Each row below holds a small network's activations on one input, seen along a few directions.
Each table varies a few parts of the input and shows all the possible inputs, shuffled.
A made-up example of a description, with smaller parts first: line(6) and (point or line(9) or (values(2) and ring(5))).
Shared parts are said once, and a part with two or three values counts as separate values.
(in the rows, 100 means zero)

Other details of the inputs vary at random and push rows far along three fixed directions, the same in every table; ignore that.

A family of inputs:
x1: [56 140 140 97 156 115 85 140 92 160 122 151 50]
x2: [118 125 121 56 28 89 132 63 55 54 100 104 122]
x3: [103 144 108 41 28 65 124 84 85 90 143 130 81]
x4: [119 106 88 115 79 156 106 113 59 132 99 94 170]
x5: [113 110 134 115 93 126 122 111 35 99 80 90 160]
x6: [134 138 87 63 26 77 133 80 106 73 117 125 134]
x7: [101 51 83 136 124 133 115 132 72 131 81 52 163]
x8: [70 26 90 111 127 63 97 47 131 15 66 65 47]
x9: [99 165 129 93 95 98 79 112 89 128 134 176 43]
x10: [99 52 78 117 104 68 81 76 159 53 94 87 38]
x11: [63 159 138 94 162 114 64 155 100 167 103 149 57]
x12: [139 117 110 96 78 129 113 110 77 144 100 97 159]
x13: [96 57 67 116 116 52 88 77 159 43 97 57 49]
x14: [71 124 113 102 138 99 64 114 134 113 105 110 22]
x15: [83 43 80 101 102 56 91 78 135 68 95 80 39]
x16: [93 54 102 134 130 140 109 109 62 98 29 62 163]
x17: [132 108 111 86 80 122 107 113 68 148 106 96 164]
x18: [72 159 130 136 164 124 63 152 89 146 122 157 40]
x19: [70 104 147 107 139 84 74 96 93 85 79 130 9]
x20: [65 150 129 124 168 136 66 137 96 155 117 163 50]
x21: [88 48 68 114 116 72 93 66 166 44 98 77 57]
x22: [130 126 97 38 36 67 131 63 96 88 143 109 143]
x23: [107 52 79 148 125 171 95 126 96 127 67 47 165]
x24: [107 72 78 131 132 141 100 124 102 135 56 58 167]
x25: [86 33 60 113 105 88 109 95 115 84 67 55 122]
x26: [126 131 96 41 24 75 120 74 87 88 136 100 130]
x27: [116 161 91 62 36 65 117 78 97 77 130 156 94]
x28: [136 133 97 52 35 60 127 82 86 82 143 104 134]
x29: [90 50 66 103 119 61 92 57 167 50 96 64 59]
x30: [117 61 84 158 136 156 102 137 91 123 76 56 168]
Each input here is: values(5) and (point or line(5)).
Changing only the values(5) part turns x14 into x12. The same change can be made to x3. Which row results?
> x15
Change only the line(5) part in x24. List by row number the other rows that result.
> x6, x11, x25, x27
List by row number the other rows that have the values(5) part in common with x22.
> x1, x8, x20, x21, x29

A family of inputs:
x31: [133 120 87 78 86 120 120 124 88 153 89 125 184]
x32: [134 120 95 91 77 91 102 106 113 99 100 58 123]
x33: [128 106 75 149 139 112 76 89 124 86 126 101 71]
x34: [141 104 83 129 77 130 118 78 84 106 128 113 126]
x35: [108 172 162 80 119 97 89 157 90 163 121 144 62]
x36: [95 88 92 110 101 112 85 89 139 45 74 79 75]
x37: [66 102 129 92 114 76 83 81 80 79 115 113 64]
x38: [97 67 74 125 89 105 119 68 104 86 56 91 140]
x39: [105 82 85 97 101 84 93 107 137 78 89 53 67]
x40: [102 58 66 104 63 113 160 55 77 72 84 46 191]
x41: [92 78 102 61 80 64 99 66 84 94 132 67 112]
x42: [137 102 125 63 11 52 151 23 89 53 120 113 130]
x43: [135 138 127 77 40 126 136 109 44 93 102 115 128]
x44: [59 23 87 149 161 134 53 105 129 82 41 92 57]
x45: [111 160 119 55 63 116 93 114 117 116 128 119 87]
x46: [102 132 92 101 144 106 81 133 122 150 85 123 120]
x47: [116 45 61 160 128 139 91 91 121 128 107 78 118]
x48: [76 30 122 122 175 119 73 130 104 135 82 79 69]
x49: [120 105 94 133 120 155 86 122 79 146 142 132 110]
x50: [80 109 142 90 127 127 103 107 58 111 105 123 101]
x51: [125 82 135 120 126 141 116 114 75 114 76 93 160]
x52: [88 98 114 99 117 120 84 137 92 123 95 91 48]
x53: [127 124 108 90 72 87 120 89 108 44 87 99 78]
x54: [128 87 78 66 32 112 120 64 109 121 98 100 151]
x55: [99 56 109 85 95 54 106 55 132 97 108 90 60]
x56: [101 95 116 42 76 90 124 85 78 106 136 104 109]
x57: [108 120 111 50 94 47 103 65 135 82 145 95 100]
x58: [60 92 92 97 113 93 38 102 128 97 103 79 11]
x59: [134 100 83 145 102 143 92 103 41 121 125 102 135]
x60: [97 90 120 74 95 48 92 109 110 85 112 111 14]
x61: [109 95 130 80 57 54 103 62 74 54 115 105 86]
x62: [120 58 110 64 39 35 124 36 107 6 108 103 69]
x63: [129 82 93 79 50 51 134 74 106 90 101 77 96]
x64: [109 112 99 93 41 109 100 77 68 67 93 82 127]
x65: [80 147 154 93 114 134 116 96 58 145 110 135 113]
x66: [97 120 99 98 89 115 90 126 53 170 94 114 155]
x67: [57 79 92 62 124 76 105 107 109 87 126 105 45]
x68: [118 116 138 78 70 70 122 101 67 60 101 134 57]
x69: [98 135 146 100 91 67 109 97 100 85 98 140 33]
x70: [100 105 101 97 78 99 109 98 105 121 93 78 68]
x71: [71 113 143 85 171 118 87 125 111 145 122 109 76]
x72: [98 102 118 85 87 36 73 104 95 92 117 92 32]
x73: [78 83 86 116 105 76 80 84 100 69 73 115 79]
x74: [58 35 86 161 156 127 65 82 144 96 35 84 62]
x75: [81 142 149 104 160 121 87 112 96 123 106 122 107]
x76: [114 124 84 111 89 92 69 91 94 115 158 130 68]
x77: [93 162 115 97 110 114 74 105 127 81 95 118 68]
x78: [110 131 97 82 85 110 76 106 140 109 104 76 109]
x79: [70 103 113 126 118 122 51 105 88 111 70 121 74]
x80: [112 150 127 117 117 117 88 125 99 89 85 94 90]
x81: [127 162 111 109 108 132 86 123 93 150 160 164 97]
x82: [100 112 94 55 81 74 78 81 155 88 109 132 52]
x83: [111 38 62 100 76 147 95 102 96 103 74 39 147]
x84: [69 137 129 124 119 135 80 105 110 116 83 125 40]
x85: [62 134 100 99 145 96 76 146 66 158 100 125 73]
x86: [76 88 60 102 145 62 87 108 154 88 86 80 78]
x87: [100 119 115 103 68 75 90 87 71 61 95 90 56]
x88: [116 74 111 94 105 125 132 77 79 80 88 74 174]
x89: [117 84 73 110 92 131 128 106 81 163 68 94 180]
x90: [81 74 78 116 136 99 91 91 132 70 59 117 92]
x91: [85 76 57 75 59 44 129 63 106 11 91 110 71]
x92: [111 140 82 87 89 62 102 73 132 62 85 138 109]
x93: [100 137 103 65 53 105 103 80 120 119 121 112 63]
x94: [84 82 78 141 63 86 125 122 129 97 136 102 91]
x95: [88 93 127 71 95 33 71 74 104 93 127 108 33]
x96: [99 108 84 72 75 107 151 84 81 125 114 80 151]
x97: [89 69 69 118 52 77 120 120 116 59 144 103 90]
x98: [46 23 56 126 177 98 81 133 125 106 61 73 56]
x99: [102 59 78 96 82 112 66 90 98 117 84 76 122]
x100: [84 86 89 90 106 121 113 117 46 143 106 58 165]
x101: [99 100 134 126 113 94 82 120 57 98 79 100 83]
x102: [77 118 114 79 95 115 127 106 57 90 110 119 113]
x103: [118 68 65 94 98 106 82 86 153 104 71 62 142]
x104: [127 118 108 78 29 141 130 95 54 86 99 105 156]
x105: [74 112 99 119 146 115 106 109 104 95 89 86 122]
x106: [140 148 110 132 133 160 95 127 76 136 134 147 102]
x107: [100 97 94 97 77 73 72 106 93 91 99 55 57]
x108: [83 91 84 132 121 134 96 129 41 121 63 85 166]
x109: [114 135 96 103 45 98 135 140 104 105 160 131 133]
x110: [84 67 74 105 112 99 133 84 110 51 84 65 145]
x111: [96 85 54 121 120 74 107 84 127 48 66 77 120]
x112: [132 86 68 116 75 97 101 61 97 47 139 118 57]
x113: [119 75 123 84 117 95 102 96 118 115 101 89 114]
x114: [62 92 97 107 117 102 100 95 62 87 98 86 109]
x115: [96 71 85 66 68 93 87 87 123 94 101 112 74]
x116: [138 95 127 113 107 116 114 95 82 97 79 79 171]
x117: [94 125 121 39 65 56 127 54 109 99 149 121 67]
x118: [65 100 90 131 138 110 117 110 86 118 62 115 104]
x119: [77 139 108 82 141 94 91 124 120 134 120 96 105]
x120: [67 141 119 71 146 113 105 137 108 145 127 122 85]
x121: [109 80 107 139 153 76 78 103 134 59 67 68 59]
x122: [141 87 56 123 96 97 86 77 135 91 133 82 118]
x123: [91 103 94 80 97 98 99 123 88 140 93 141 97]
x124: [114 144 111 56 48 85 107 67 122 61 108 159 86]
x125: [80 85 70 113 126 109 121 119 98 148 72 90 125]
x126: [96 162 135 103 133 139 68 125 106 134 84 155 104]
x127: [92 35 54 154 69 106 107 138 91 87 114 52 154]
x128: [80 183 118 70 131 103 104 154 92 163 117 163 81]
x129: [124 81 57 135 57 87 124 122 128 71 129 69 167]
x130: [92 48 55 141 139 122 117 109 104 79 46 58 158]
x131: [132 153 131 84 96 79 98 125 99 132 113 103 111]
x132: [111 73 84 118 95 141 121 113 53 115 58 112 181]
x133: [85 81 104 134 112 87 99 82 122 59 67 71 38]
x134: [93 40 107 158 180 99 80 122 129 70 46 62 58]
x135: [144 110 128 82 93 106 112 104 93 139 113 82 181]
What do these inputs look like to the network?
> line(5) and (values(3) or (values(2) and ring(9)))
Changing only the line(5) part turns x89 into x46. The same change can be made to x65. Which row results?
> x75
Changing only the line(5) part turns x111 into x91. The same change can be made to x80. Which row results?
> x43
Changing only the line(5) part turns x71 into x41. The same change can be made to x90. Which row results?
> x73
Change only the values(3) part in x122. List by row number the other rows that result.
> x33, x129
Change only the values(3) part in x76. List by row number the other rows that result.
> x59, x127
Change only the ring(9) part in x103. List by row number the other rows that result.
> x32, x46, x57, x78, x86, x119, x131, x135
Change only the values(2) part in x69. List by row number the other rows that result.
> x63

A family of inputs:
x136: [102 110 89 67 66 57 111 71 109 79 142 114 82]
x137: [101 14 52 118 115 106 87 80 133 92 75 44 118]
x138: [98 95 94 104 95 93 95 99 102 90 123 90 74]
x139: [102 96 91 79 84 95 107 86 123 93 100 94 116]
x140: [83 88 117 124 132 119 93 115 86 109 105 109 77]
x141: [131 149 125 110 98 127 100 112 79 116 102 126 134]
x142: [104 108 94 136 149 121 72 123 126 122 102 103 92]
x143: [79 133 131 79 122 86 97 115 106 118 127 131 65]
x144: [132 104 96 117 84 105 103 89 111 74 106 104 108]
x145: [96 51 71 113 94 74 86 79 133 76 94 67 56]
x146: [118 128 121 75 64 96 114 89 62 88 116 109 125]
x147: [104 103 101 96 101 134 109 98 87 116 76 85 149]
x148: [95 83 95 116 125 115 81 130 96 134 98 78 108]
x149: [82 104 124 105 123 96 90 97 85 95 105 116 75]
x150: [96 76 107 130 126 127 104 110 65 116 71 89 143]
x151: [104 109 116 90 116 131 104 120 93 150 93 106 132]
x152: [90 111 77 100 78 90 100 94 114 84 109 109 82]
x153: [114 97 70 100 59 91 125 90 88 85 106 99 129]
x154: [144 108 79 113 64 108 117 85 107 87 116 89 143]
x155: [113 111 101 60 56 52 114 87 117 72 122 92 93]
x156: [109 86 84 102 78 100 118 84 86 95 122 86 122]
x157: [100 99 120 123 114 131 93 137 73 129 92 93 110]
x158: [74 115 111 114 146 123 85 125 104 119 70 102 90]
x159: [106 80 100 123 98 120 118 108 70 106 89 96 140]
x160: [93 87 115 110 116 94 80 105 94 89 84 85 77]
x161: [114 93 75 79 60 67 127 74 97 82 120 104 129]
x162: [89 95 91 92 94 80 85 80 132 90 113 114 35]
x163: [104 118 97 80 84 88 123 109 94 104 101 113 133]
x164: [100 118 90 74 76 96 95 89 110 107 120 120 102]
x165: [87 147 132 83 108 89 112 104 85 115 108 138 82]
x166: [88 46 84 107 129 97 91 77 133 81 61 58 80]
x167: [102 69 99 99 111 90 98 87 111 91 70 66 92]
x168: [108 126 90 68 65 84 120 97 107 88 107 110 129]
x169: [101 74 109 117 122 138 89 104 83 121 68 87 126]
x170: [111 147 123 110 130 120 94 115 106 118 96 120 100]
x171: [91 70 84 103 119 79 74 99 128 105 100 86 62]
x172: [96 75 89 118 106 106 106 99 85 83 70 89 126]
x173: [113 84 87 131 134 108 89 105 142 94 87 77 109]
x174: [72 141 127 108 130 112 75 121 89 112 89 137 65]
x175: [82 137 131 76 118 80 90 117 111 110 130 125 52]
x176: [108 54 96 112 99 98 92 83 97 85 70 65 107]
x177: [105 106 73 88 77 94 106 98 103 100 106 103 129]
x178: [104 121 110 113 98 132 112 129 61 123 94 126 129]
x179: [111 82 90 99 70 117 109 84 95 83 94 95 125]
x180: [105 123 104 82 91 104 100 113 82 125 133 110 112]
x181: [89 88 95 89 85 80 90 64 119 56 91 104 72]
x182: [101 84 103 108 97 101 98 103 89 81 108 89 90]
x183: [107 121 113 67 78 78 115 83 93 76 115 95 95]
x184: [112 100 85 105 72 138 110 95 88 120 102 93 146]
x185: [104 134 95 90 94 110 109 123 74 137 112 132 132]
x186: [80 105 95 106 100 72 100 92 113 87 117 122 45]
x187: [79 114 129 94 139 92 76 127 121 134 101 117 47]
x188: [92 99 98 123 111 131 97 122 88 105 84 106 111]
x189: [106 87 94 94 93 94 128 100 94 105 97 90 149]
x190: [79 90 89 107 127 84 101 98 113 81 72 93 80]
x191: [97 85 111 111 110 99 85 106 102 101 94 105 58]
x192: [104 125 101 82 62 70 99 95 103 88 132 108 58]
x193: [88 87 105 101 121 83 89 100 113 88 82 72 70]
x194: [103 108 111 83 91 94 120 86 86 95 105 92 119]
x195: [99 100 111 94 94 101 92 93 106 98 104 123 65]
Changing only one part turns x162 into x169. The same change can be made to x192. Which row results?
> x160
Changing only one part turns x157 into x155. The same change can be made to x182. Which row results?
> x175
What do these inputs look like to the network?
> ring(6) and (point or ring(9))
Start at x177 and move only the ring(6) part, one step at a time. The first step leads to x168. Which rows follow, in order?
> x158, x174, x188, x152
Change only the ring(6) part in x143. List by row number the other rows that result.
> x136, x140, x149, x156, x194
